(151): [104 122 150  62 112 169 168 113 147]
(212): [104 122 154  63 112 134 167 114 154]
(177): [105 132 153  62 148 141 170 109 130]
(28): [104 123 154  63 147 134 167 115 154]
(202): [104 123 156  63 113 134 167 115 156]
common (177) (151):  => [62]
gone (151): [104  62 150 113 169 147 112 122] => [168]
gone (177): [ 62 132 141 148 130 153 105 109] => [170]

(191): [101 117 119 119 131 160  98 140 160 121 134  83 128 125  77  87]
(28): [116 131 114 118 130 157 104 130 162 115 139  85 126 125  68  90]
(202): [108  96 121 123 123 155  97 147 143 140 120  89 131 126 102  89]
(203): [141 170 122 130 124  97 164 106 118 114 139 169 131 128 127 163]
(151): [146 162 139 132 134 101 159 109 114 120 135 168 129 131 156 166]
(189): [130  82 115 129 145 164  87 151 133 148 114  88 124 132 173 105]
(112): [143  82 154 134 141 145 101 148 108 149 111 115 114 132 187 125]
(155): [128 180 106 126 115  94 169 102 131 109 145 168 130 125  83 156]
(180): [130 158 106 118 121 140 128 120 161 111 144  95 134 124  60 103]
(177): [153 108 149 129 132 107 141 130  97 146 114 168 132 132 190 158]
(212): [112  84 129 125 126 156  93 150 137 144 116  89 123 127 122  89]
(50): [147 169 110 116 112  83 175 104 102 114 134 178 134 126 136 170]
gone (202): [131  89 140  96 123 102 108 120 147 126 123 121  89 143 155] => [97]
common (189) (212):  => [129]
[141 170 122 130 124  97 164 106 118 114 139 169 131 128 127 163] => (203)
gone (28): [162 114 104 125 131  68 126 130 130 118 139  90 116 157  85] => [115]
[153 108 149 129 132 107 141 130  97 146 114 168 132 132 190 158] => (177)
gone (203): [169 163 131 128 130 139 124 122 118 170  97 164 141 106 127] => [114]

(151): [120 116 134 115 147 126]
(28): [102 118 186 144 119 165]
(177): [100 136 186 136 121 152]
(203): [131 131 100 116 140 126]
(191): [100 136 175 109 121 152]
(155): [120 108 134 115 136 126]
(180): [187 148  90 110 136 113]
common (28) (177):  => [186]
gone (151): [120 126 116 134 147] => [115]
gone (28): [118 165 144 186 102] => [119]

(112): [147 131 160 127 147 114 129 129 146 144 141 139 133 131 134 113 141 106
 121 124  95 118 129 134 124 141 123 121 143 147 115 165 152 138 113 125
 134 129 136 117 104 121 157 106]
(151): [136 128 152 128 144 121 129 127 141 141 134 134 133 130 133 117 144 113
 124 126 110 118 130 131 126 135 125 124 132 138 123 159 144 136 120 125
 133 129 135 118 116 123 151 114]
(191): [167 133 188 125 173 110 132 134 157 159 144 140 133 133 138 104 158  88
 115 120  62 120 127 137 118 159 120 119 151 169 111 189 165 144 104 127
 141 130 137  99  88 121 200 101]
(28): [139 131 148 127 142 124 129 131 134 133 130 131 128 129 130 116 135 118
 125 125 114 129 127 130 125 141 127 127 136 134 123 143 143 132 119 129
 131 129 130 121 116 128 147 120]
(202): [137 129 143 127 139 124 129 130 132 133 130 132 129 129 130 121 123 119
 127 127 117 127 128 130 126 134 127 126 133 135 124 142 140 131 122 128
 131 129 130 123 120 127 142 122]
(212): [150 134 173 126 151 116 130 133 157 140 136 140 131 133 134 108 153  99
 123 123 101 126 126 134 121 155 125 123 144 152 113 173 166 135 109 129
 136 129 137 114 102 125 167 117]
(177): [149 134 166 127 156 120 131 133 150 144 134 136 130 131 137 112 152 106
 124 123  90 126 126 133 117 151 122 124 145 154 115 186 155 135 119 129
 135 129 134 110 102 125 169 102]
(180): [156 134 194 126 165 111 131 132 156 143 147 141 133 134 136  98 152  81
 118 121  81 122 127 136 119 159 121 121 146 158 118 191 170 139 106 127
 138 130 137 100  90 123 186 103]
(155): [154 134 184 126 155 116 132 136 146 139 136 138 158 132 136 101 152  96
 122 122  84 126 126 132 121 145 125 123 148 166 119 196 159 133 104 129
 136 130 135 113 116 125 186 109]
[147 131 160 127 147 114 129 129 146 144 141 139 133 131 134 113 141 106
 121 124  95 118 129 134 124 141 123 121 143 147 115 165 152 138 113 125
 134 129 136 117 104 121 157 106] => (112)
[137 129 143 127 139 124 129 130 132 133 130 132 129 129 130 121 123 119
 127 127 117 127 128 130 126 134 127 126 133 135 124 142 140 131 122 128
 131 129 130 123 120 127 142 122] => (202)

(177): [108 148 164 127 171  86 133 113 123 106 138 136 144 110 118 126  99 136
 163 129 147 120 121 122 119 129 150 153 121 126 130 111 106 119 116 110
 120 119 113 111 153  91 123 129 123 140 134  98 106 139 135]
(212): [124 145 164 125 138 156 135 105 125 115 130 147 127 107 113 136 147 126
 145 133 152 121 142 133 135 128 155 146 144 138 116 112 111 139 120 121
 130 123 117 136 184  99 121 144 120 152 122 100 105 147 147]
(50): [133 119 136 129 133 109 144 131 124 100 126 119 121 121 143 117 145 158
 119 125 121 127 118 132 126 122 123 120 125 108 121 132 139 125 131 109
 115 132 125 118 122 107 147 126 144 111 160 134 105 143 120]
(180): [108 148 164 127 171 162 133 113 123 106 138 136 125 110 118 126 140 136
 163 129 147 120 121 122 119 129 150 153 121 137 115 111 106 119 116 110
 120 119 113 111 153  91 123 129 123 140 134  98 106 139 135]
(191): [165 118 107 127 107 119 132 107 135 136 120 144 134 115 121 138 137 112
 112 131 122 138 172 143 158 123 129 119 173 123 130 126 144 168 144 120
 155 151 143 185 126 137 127 145  98 145 108 126 122 135 129]
[165 118 107 127 107 119 132 107 135 136 120 144 134 115 121 138 137 112
 112 131 122 138 172 143 158 123 129 119 173 123 130 126 144 168 144 120
 155 151 143 185 126 137 127 145  98 145 108 126 122 135 129] => (191)
[133 119 136 129 133 109 144 131 124 100 126 119 121 121 143 117 145 158
 119 125 121 127 118 132 126 122 123 120 125 108 121 132 139 125 131 109
 115 132 125 118 122 107 147 126 144 111 160 134 105 143 120] => (50)
[108 148 164 127 171 162 133 113 123 106 138 136 125 110 118 126 140 136
 163 129 147 120 121 122 119 129 150 153 121 137 115 111 106 119 116 110
 120 119 113 111 153  91 123 129 123 140 134  98 106 139 135] => (180)
gone (212): [125 111 136 122 123 100 126 124 147 136 133 147 139 144 121 184 164 135
 127 147  99 120 145 115 121 147 144 130 155 120 135 112 105 138 107 138
 156 116 145 146 128 125 105 152 152 133 117 142 130 121] => [113]
[108 148 164 127 171  86 133 113 123 106 138 136 144 110 118 126  99 136
 163 129 147 120 121 122 119 129 150 153 121 126 130 111 106 119 116 110
 120 119 113 111 153  91 123 129 123 140 134  98 106 139 135] => (177)
[124 145 164 125 138 156 135 105 125 115 130 147 127 107 113 136 147 126
 145 133 152 121 142 133 135 128 155 146 144 138 116 112 111 139 120 121
 130 123 117 136 184  99 121 144 120 152 122 100 105 147 147] => (212)

